Here are a small network's activations along a few directions, averaged over the inputs that share one value of a field.
Related values have similar rows: they may be neighbours, one step apart, or belong to one group.
Strong random noise was added to every row along 3 fixed directions; ignore it. To show where, here is one row again and again, with new noise each time:
[  21 -294    4  282 -433 -633  392 -261 -240    2  -73 -201 -384  198
  440 -225   77   40  278]
[ 285 -193  209   -5 -168   -9  -47  -76 -173  -13   31  176 -270  109
  -89  -48 -168   50  -72]
[ 230 -105   -1 -238 -332   70  -20   -3   42 -134  175   58  -35   26
  -86 -118 -119   -1   78]
[ 226 -109  173   44   63  137 -112   19  -80  206 -101  371 -113   83
 -353  -77 -261  149 -256]
[ 494 -215  283 -342 -414  176 -192  -72 -169 -383  339   62 -322   59
  -18   64 -154 -106   56]


Values of FAK:
pagon: [ 214  -40  349  177    1 -107 -230 -236 -496 -310  -51    3 -459   79
  597  410  416 -155   48]
garem: [ 562 -445  651    2 -178  196 -253  -75 -338 -330  266   20 -731   95
   -6  452 -235 -189 -178]
fibon: [ 129    7  205   39  214 -136 -224 -198 -383 -185  -61  106 -362  115
   39  -65    5 -229   80]
raban: [ 362  139  206  -94  355  211 -361   21 -410  -33 -155  477 -256   17
 -394   95 -202   78 -266]
bovo: [ 179 -206  698  297  281  151 -270 -181 -345  243 -176  257 -336   98
   56  505  -43  281 -466]
fome: [-242  124   36  212  396  -30   73  285 -266  154  -20 -109 -115   53
  -65   37 -244   11 -195]
rez: [  92 -279 -131  132   87 -108  273  -67 -103  122 -228    5 -250   45
   57    3  -17   80  -25]
tuni: [-442  245 -353  -87  -76 -398  359   25   50 -202   22 -407  164  -89
  173 -289   84 -255  513]
rarol: [   9 -325  136   65  -87   -1  124   22  171    4  157 -231 -123   39
  227  112  -36   11  -31]
nuri: [-210 -157  125   67 -197  -57  184  -33  138   90   49 -195   61   56
  234  222  111   10   21]
tuk: [   4  541  -68 -431  344  692 -532  168  356 -329  268  130  642 -303
 -299  234  119 -118  -36]
borof: [-554  160  -74  229   56 -312  234  132  124  146   47 -471  238 -111
  132 -173   64 -120   50]
mogo: [ 189   -7  349  272  350  208 -444 -187 -131  119 -151  319 -122   52
   -6  304  203   50 -410]
liki: [  32  -50 -103  470  147 -394  254 -232 -266  266 -424  137 -303  131
   58 -152   75  159  -10]
FAK is arranged as a line.
Q: Going along FAK from tuk by way of its neighbour pagon, in what order are rez, tuni, borof, liki met?
A: rez, liki, tuni, borof
Q: Name the neighbours of rarol, in listed order.
A: garem, nuri

Values of PUP:
zuva: [-192 -126  134  171 -460 -337  275 -108  -11    8  -71 -248  127 -153
  534  175  308  419   15]
ziv: [ 374   37 -415 -721 -101  750 -264  447  366 -265  357   55  167 -152
 -814 -227 -566 -169 -187]
novan: [-131 -139  -18    3  383  144   93  341  -60  163  -37  -51  -73  148
 -375 -177 -367 -303  -67]
niz: [ 374 -608  292  185 -332  272   -4 -117  170  234  281 -198 -335   89
   64  489  -84    4 -282]
biguk: [ -69  687 -620 -818  -40  375 -363  309  413 -618  392 -211  859 -379
 -154 -220  246 -432  431]
mozik: [ -14  469  114 -230   30 -111  -92 -186 -177 -666  451 -563   -3 -198
  455  316  149 -279  577]
gotad: [  68 -253  208 -245 -624  226   79  -18  233  -74  226   45   43  -68
  107  378    4  364 -111]
dunut: [ 273 -155  890 -186  485  796 -657  391 -123 -139  442  205 -413  106
 -584  291 -567 -697 -466]
defo: [   9  521 -458 -303  -74 -250  107 -151   63 -386  -28   94  319 -133
  -48 -205  239   18  469]
posa: [  10 -347 -230  160 -264 -501  311  -71 -230  207 -318  102 -455  208
  -58 -466 -186  279 -173]
vudip: [ 591 -251  342  245  514  110 -432 -441 -557  148 -404  814 -609  323
 -222   67   -1  124 -352]
rut: [ 491 -439 -176 -342 -550 -280  428 -331 -105 -714  237  -43 -455  109
  610 -230  309 -135  565]
kodep: [-299   61  193  -30 -548 -178  -32 -261   52 -231  441 -462  132   68
  839  289  493  -70  448]
gikal: [  85  448  589    3  553  689 -813  356 -127  230 -152  298  310 -289
 -509  435 -203    6 -625]
PUP is arranged as a line.
Q: Going along PUP from niz by way of its neighbour gotad, in what order are mozik, dunut, kodep, gikal met?
A: kodep, gikal, mozik, dunut
Q: Name the neighbours of defo, in listed order.
A: biguk, vudip
Q: Name the neighbours of posa, in listed order.
A: ziv, rut
